Here are a small network's activations along a few directions, averaged over the inputs that share one value of a field.
Related values have similar rows: they may be neighbours, one step apart, or belong to one group.

Other fields shift rows strongly along two fixed directions, in all tables alike. That doesn't count.
These rows show it; all are for the same value of a field, averaged over different records:
-0.935, -1.946, 2.028, -1.159, -1.747, -2.054, 0.212, -1.431, 0.814, 2.688, 0.212, -3.302, -2.080, -0.761
0.555, 2.421, 0.415, -0.481, 0.754, -0.498, -1.792, 0.415, -0.980, -0.733, -2.413, 3.365, -0.723, -0.158
0.447, -0.282, 0.948, -0.566, -0.362, -0.051, -1.426, 0.588, 0.472, 0.153, -0.008, -0.015, 0.374, 0.655
-1.336, 0.526, 2.000, -1.234, -1.529, -2.908, 0.112, -2.233, -0.513, 2.282, -1.881, -0.903, -3.041, -2.035
2.546, -0.937, -1.055, 0.000, 1.601, 3.428, -3.507, 4.831, 1.517, -2.901, 1.505, 1.690, 5.411, 4.240
-1.205, -5.685, 2.080, -1.021, -3.189, -0.781, 0.383, 0.349, 4.083, 3.522, 4.298, -8.341, 0.101, 1.220
0.652, -1.330, 0.530, -0.383, -0.593, 0.793, -1.776, 1.754, 1.449, -0.150, 1.084, -0.964, 1.857, 1.602
1.308, 2.727, -0.017, -0.261, 1.649, 0.244, -2.630, 1.158, -1.606, -1.948, -2.486, 5.094, 0.720, 0.478

MUZEF, 10 values:
nirit: 1.675, -0.933, -0.561, 1.264, -0.965, 3.453, 2.240, 1.965, 1.193, -0.985, 3.630, 0.430, 3.054, 3.026
tis: -1.007, -1.117, -3.437, 0.936, 1.089, 1.914, 1.279, -1.267, -0.118, -0.861, 1.646, -1.910, 1.152, -0.428
misis: -1.285, 1.936, -2.533, 0.887, 1.160, -1.216, 0.576, -3.127, -2.573, -0.798, -2.905, 0.055, -1.693, -2.899
dil: -0.065, 0.322, 1.499, -0.476, -0.990, -1.514, 3.109, 0.028, 0.087, 1.754, 1.286, 0.258, -2.656, -0.301
pudad: -1.316, -0.374, -1.020, 0.898, -0.179, 0.526, 4.359, -1.161, 0.110, 1.496, 2.016, -0.572, -0.149, -1.209
kogo: 0.916, -0.628, -2.082, 1.111, 2.202, 1.771, -2.390, 0.481, 0.709, -2.329, 0.207, -0.564, 1.899, 0.396
sebef: -0.557, 1.871, 0.591, 1.048, 1.235, -2.145, -1.171, -0.655, -1.575, -1.227, -3.308, 1.183, -1.756, -1.853
mek: -0.736, 1.601, 2.690, -0.633, -1.371, -3.126, 1.463, -1.890, -1.544, 2.303, -2.215, 1.874, -3.580, -1.830
kozil: 0.813, 2.290, 0.465, -0.448, 1.243, -0.257, -1.964, 1.042, -1.226, -1.229, -2.022, 3.273, 0.351, 0.443
vub: -0.468, -0.464, -2.540, 0.516, -0.008, 2.421, 2.922, -0.848, -0.298, -1.037, 1.356, -0.651, 0.759, -0.584
The values of MUZEF form a ring.
Q: List every value one step from sebef, in the order listed.
A: kogo, kozil
Q: List every value one step from vub, in the order listed.
A: tis, pudad
Q: How many steps from neighbour to neighbour lead from nirit to mek, at the fewest?
A: 2

NALIP, 10 values:
feti: -1.065, 4.140, -0.883, 0.301, 0.922, -2.809, -0.840, -4.034, -3.248, -1.049, -4.414, 1.324, -4.393, -3.868
neza: 0.721, 2.012, 2.115, -0.417, 0.136, -0.565, -3.049, 2.488, -0.692, -1.159, -2.701, 4.187, 1.162, 0.848
kogaf: -4.557, -1.261, 0.207, 0.219, -1.873, -4.085, 3.874, -7.101, -1.204, 4.091, -1.469, -5.374, -5.696, -5.710
dev: 2.034, 3.878, 1.323, 1.132, 0.926, 0.090, 0.379, 0.882, -2.015, -0.761, -2.009, 7.002, 0.067, 0.509
zoze: 0.210, -0.216, 0.587, -1.656, 0.199, -0.732, -3.937, 0.058, 0.255, 1.003, -1.013, -0.199, 0.521, 0.943
zap: 0.800, -2.342, -3.470, 0.736, 0.379, 3.559, 1.673, 1.107, 1.266, -1.775, 2.790, -1.853, 3.352, 1.532
lezil: 0.777, -2.075, -0.475, 0.246, -0.770, 2.378, 2.533, 2.826, 1.841, -0.007, 4.244, -1.172, 2.094, 3.236
nifip: -1.938, -4.000, 1.326, -0.194, -1.417, -2.562, -0.838, -1.261, 2.779, 2.512, 0.993, -7.846, -2.270, -1.580
faru: 2.236, -4.368, 1.638, -1.253, -1.031, 2.453, -1.160, 4.283, 3.539, 0.108, 4.627, -2.544, 3.178, 4.537
gena: 0.781, 4.232, -2.370, 0.886, 2.530, 2.271, 1.367, 0.753, -2.521, -2.960, -1.048, 6.476, 1.986, -0.448
The values of NALIP form a ring.
Q: List every value one step from gena, in the order listed.
A: zap, lezil
Q: List every value one step from zoze, in the order listed.
A: neza, nifip
